Each row below holds a small network's activations on one input, seen along a few directions.
In each table, some parts of the input vary, and every possible input appears once, in random order.
Descriptions start from the smaller parts, as in this example, which fits no table here: one of 3 separate values, together with either a single point or one of 11 places around a ring or (one of 5 places around a ring, together with one of 6 places along a line).
Shared parts are said once, and a part with two or three values counts as separate values.

Rows:
row 1: [ 22  11  24  -2  -4  -7 -37 -19  34  34  28   8 -30 -27 -20  35]
row 2: [-15 -17   9 -43 -48 -24  42  39  19 -26   1 -43  14  25  11  31]
row 3: [-16  -3  -4 -17 -34  -1  32  53  14 -25  34 -48 -29  -1 -17  33]
row 4: [-16  19 -18   0 -26  -9   1   1  15  -4  37 -24 -41  -8  14  30]
row 5: [ -7 -15  -2 -27  19 -16  33 -17   5 -18 -12 -23  20  29  -1  14]
row 6: [ 26  11  20   2  25   4 -40 -40  31  36  29  18 -26 -22 -23  21]
row 7: [-17  19 -18   5   3  -1   1 -25  11   3  33 -10 -37  -5  10  23]
row 8: [  3 -28  -4   2  45   7  50 -55 -13 -12 -46  22  50  44  18 -50]
row 9: [ 27   9  22   7  44  12 -43 -61  30  33  23  19 -20 -23 -31   3]
row 10: [ 26  38  15  34 -33  18 -48 -11 -10  38  13  17 -24 -25   6  15]
row 11: [ -6 -33   7 -27 -58 -19  60  39  -1 -34 -26 -15  36  40  37   5]
row 12: [-10  18 -25  11  29   7  -8 -49  10   2  27  -6 -30  -2   3   7]
row 13: [-19 -18  -7  11  12  -4 -27  66 -43  -7 -52  46  47 -14   7 -54]
row 14: [  3 -31  -1 -11   1 -11  52 -13 -12 -24 -43   8  42  43  27 -16]
row 15: [ 30  37  11  44  10  33 -51 -53 -13  40   5  25 -16 -22  -6 -14]
row 16: [ 25  38  18  28 -61  11 -45  15 -10  33  18   8 -25 -26   8  22]
row 17: [ -9   2 -13  -9  -2  -1  26  28   4 -19  24 -39 -31  -2 -24  25]
row 18: [  4 -28  -6  -5  25  -2  53 -36 -15 -16 -46  18  46  45  22 -34]
row 19: [ -9   1 -18  -3  26   7  25   2   2 -11  20 -29 -28   0 -26  17]
row 20: [ 20   8  26  -9 -29 -14 -33   7  33  32  38  -2 -34 -27 -14  44]
row 21: [-10 -17   4 -34 -15 -25  35  12   7 -25 -11 -33  14  21   3  22]
row 22: [ -2 -11  -3 -20  43  -9  28 -39   2 -16 -19 -10  22  29  -9  -6]
row 23: [-28 -20  -2  -6 -52 -11 -15 117 -29 -14 -36  22  44 -17  22 -34]
row 24: [ 18  31  24  19 -89  10 -40  42   0  24  25  -4 -26 -26  17  30]
row 25: [ -4 -10  -3 -14  65   3  28 -59   4  -8 -25  -6  24  28 -11 -25]
row 26: [-11  18 -21  15  50  18  -6 -70  10   7  22   1 -23  -3  -1 -10]
row 27: [-20 -19  -4   3 -16 -11 -24  91 -42 -12 -44  37  46 -20  12 -46]
row 28: [-10 -18 -10  16  39   5 -34  38 -43  -9 -51  52  52 -11  -1 -69]
row 29: [ -5   3 -22   4  52  14  20 -24   1 -12  15 -20 -18   1 -34   0]
row 30: [ 11   3  32 -16 -66 -16 -26  34  42  24  42 -14 -35 -28  -8  50]
row 31: [  2 -31   1 -18 -25 -18  54  13 -11 -30 -38  -3  39  40  31  -6]
row 32: [-12 -19  -9  21  52  12 -32  18 -46  -4 -53  53  52  -9  -6 -83]
row 33: [-21  11 -11 -10 -55  -9   4  29  22 -10  46 -33 -39  -7  22  40]
row 34: [ -4   1 -20   7  75  25  18 -40   0  -7  11 -13 -17   1 -35 -19]
row 35: [ 32  37  10  41  -6  24 -54 -34 -10  36   9  19 -19 -21  -1   1]
Changing only one part turns row 23 into row 27. The same change can be made to row 33. Which row results? -> row 4
What is each input in this table made of? -> one of 5 places along a line, together with either a single point or one of 6 places along a line
List by row number the other rows that have the place on the line of 5 in common with row 25. -> row 8, row 9, row 15, row 26, row 32, row 34
List by row number the other rows that have the place on the line of 5 in common with row 6. -> row 12, row 18, row 22, row 28, row 29, row 35
Which other rows does row 1 become when the place on the line of 6 takes its other values? List them by row number. -> row 5, row 7, row 10, row 14, row 19

Rows:
row 36: [ 17  51  26  13 -80   7 -65  25  30  46  71 -22 -74 -56 -10  69]
row 37: [-17 -21  -6 -33 -40 -24  44  50   3 -32  -4 -33  10  22  17  19]
row 38: [ -5 -14 -10 -17  29  -2  45 -38  10 -19  -5 -21   7  30   1  -2]
row 39: [-13 -17  -4 -18 -37 -15  26  43  -4 -21 -12 -12  17  14  22   0]
row 40: [  0  -9  -5   2  41   5  28 -41  -2  -9 -14   2  13  21  -6 -15]
row 41: [  2  -1   1  25  -5   9 -48  46 -36  10 -31  45  29 -24   6 -45]
row 42: [  4  -7  -5  12  54  11   0 -39 -10   2 -21  24  19   8  -9 -32]
row 43: [ -4 -11   3  -3 -29 -12   3  40 -18 -11 -25   9  27   8  18  -9]
row 44: [  9   2  -7  26  63  22 -27 -38 -20  15 -22  40  17  -9 -14 -48]
row 45: [  0  -8   7   5 -17  -2 -24  46 -24   3 -29  31  32  -9  10 -29]
row 46: [-18 -18 -16 -30  27 -16  63 -30  19 -31   5 -41  -3  34  -2  20]
row 47: [ 28  51  15  18  -5  19 -45 -64  53  47  88 -22 -95 -40 -32  71]
What is each input in this table made of? -> one of 2 separate values, together with either a single point or one of 5 places along a line
Changing only the choice among 2 separate values turns row 47 into row 36. The same change can be made to row 46. Which row results? -> row 37
Which other rows does row 40 become when the place on the line of 5 takes its other values? List them by row number. -> row 38, row 42, row 44, row 46

Rows:
row 48: [ -4 -31 -13 -24  66  -8  58 -53  18 -22 -10 -13  14  36 -12 -12]
row 49: [ 20 -19  13  21  37   6 -22 -16 -32  13 -58  63  59   5   5 -63]
row 50: [  11   24  -14   17   50   17    2 -102    3   11    4    1  -13   18
    5   -6]
row 51: [   1   30   18    1 -106  -12  -69   93   22   31   57  -12  -55  -64
    7   62]
row 52: [ 13 -19  17  12  -1   3 -10  21 -33   8 -61  54  63   6  17 -55]
row 53: [-16  -9 -38  22 106  19  -4 -30 -36 -12 -39  33  30   1 -20 -65]
row 54: [-24 -15 -27   7  38  12  21  38 -42 -24 -41  17  33   7   1 -56]
row 55: [ 21  28   6   9  58  10 -16 -90  34  27  41 -15 -47  -9 -41  30]
row 56: [ 23  45  14  38   3  23 -84 -35  19  56  56  24 -66 -59 -30  21]
row 57: [ 21  24  10  -1  26  10 -12 -62  29  18  43 -30 -45  -7 -36  36]
row 58: [ 20  57   7  41  39  30 -97 -65  21  56  57  28 -60 -56 -32  11]
row 59: [-19 -13 -33  12  76  18   1  -1 -44 -19 -38  20  35   5  -9 -66]
row 60: [  7  15  -5   9 -18   9  34 -34   3   4   4  -8 -12  18  24  12]
row 61: [-29 -22 -26  -3   3   2  16  71 -44 -38 -37   1  40  13   9 -44]
row 62: [  2   7  -2   4 -55  -4  35   0   3 -11   7 -20 -12  22  32  28]
row 63: [ 18  43  18  34 -37  19 -72   4  20  49  56  13 -65 -60 -18  31]
row 64: [ -9 -31  22 -15 -75 -30 -13  99 -32 -14 -55  23  72   7  34 -28]
row 65: [  9  13  18 -16 -48  -4   2  11  30   1  44 -50 -42  -6 -14  63]
row 66: [-34 -43  -3 -62 -42 -44  76  63  20 -51  -6 -41  21  35  20  27]
row 67: [  8 -26  21   1 -37  -8 -13  53 -35  -6 -57  36  68  13  26 -41]
row 68: [-19 -40  -4 -44  -6 -20  66  16  16 -45  -7 -37  20  43   9  12]
row 69: [ 18 -13   8  22  71  12 -31 -48 -31  18 -60  71  56   3  -1 -63]
row 70: [-15   1  -2 -17 -89 -22  39  47   4 -17   8 -31  -5  16  43  41]
row 71: [ 15  17  -8  13  19  12  21 -72   1  11   4   2 -15  18  13   2]
row 72: [-16 -32  -8 -34  28  -9  64 -18  17 -32 -10 -28  18  38  -1  -5]
row 73: [ 19  38  17  19 -70   9 -70  44  20  42  57   3 -61 -59  -4  48]
row 74: [ 15  20  17   1 -14   3   8 -24  34  15  43 -33 -47  -9 -24  49]
row 75: [-47 -28 -23 -20 -35 -19  16 115 -40 -47 -35 -11  44   7  18 -30]
row 76: [ -4 -26 -18 -18  97  -5  45 -83  21 -16 -11  -4  13  35 -20 -16]
row 77: [ -7   5  19 -28 -85 -29   8  59  35  -6  45 -56 -39 -15  -3  78]
Changing only one part turns row 71 into row 50. The same change can be made to row 48. Which row results? -> row 76
What is each input in this table made of? -> one of 5 places along a line, together with one of 6 places along a line
Which other rows does row 63 become when the place on the line of 6 takes its other values? List them by row number. -> row 52, row 54, row 60, row 72, row 74
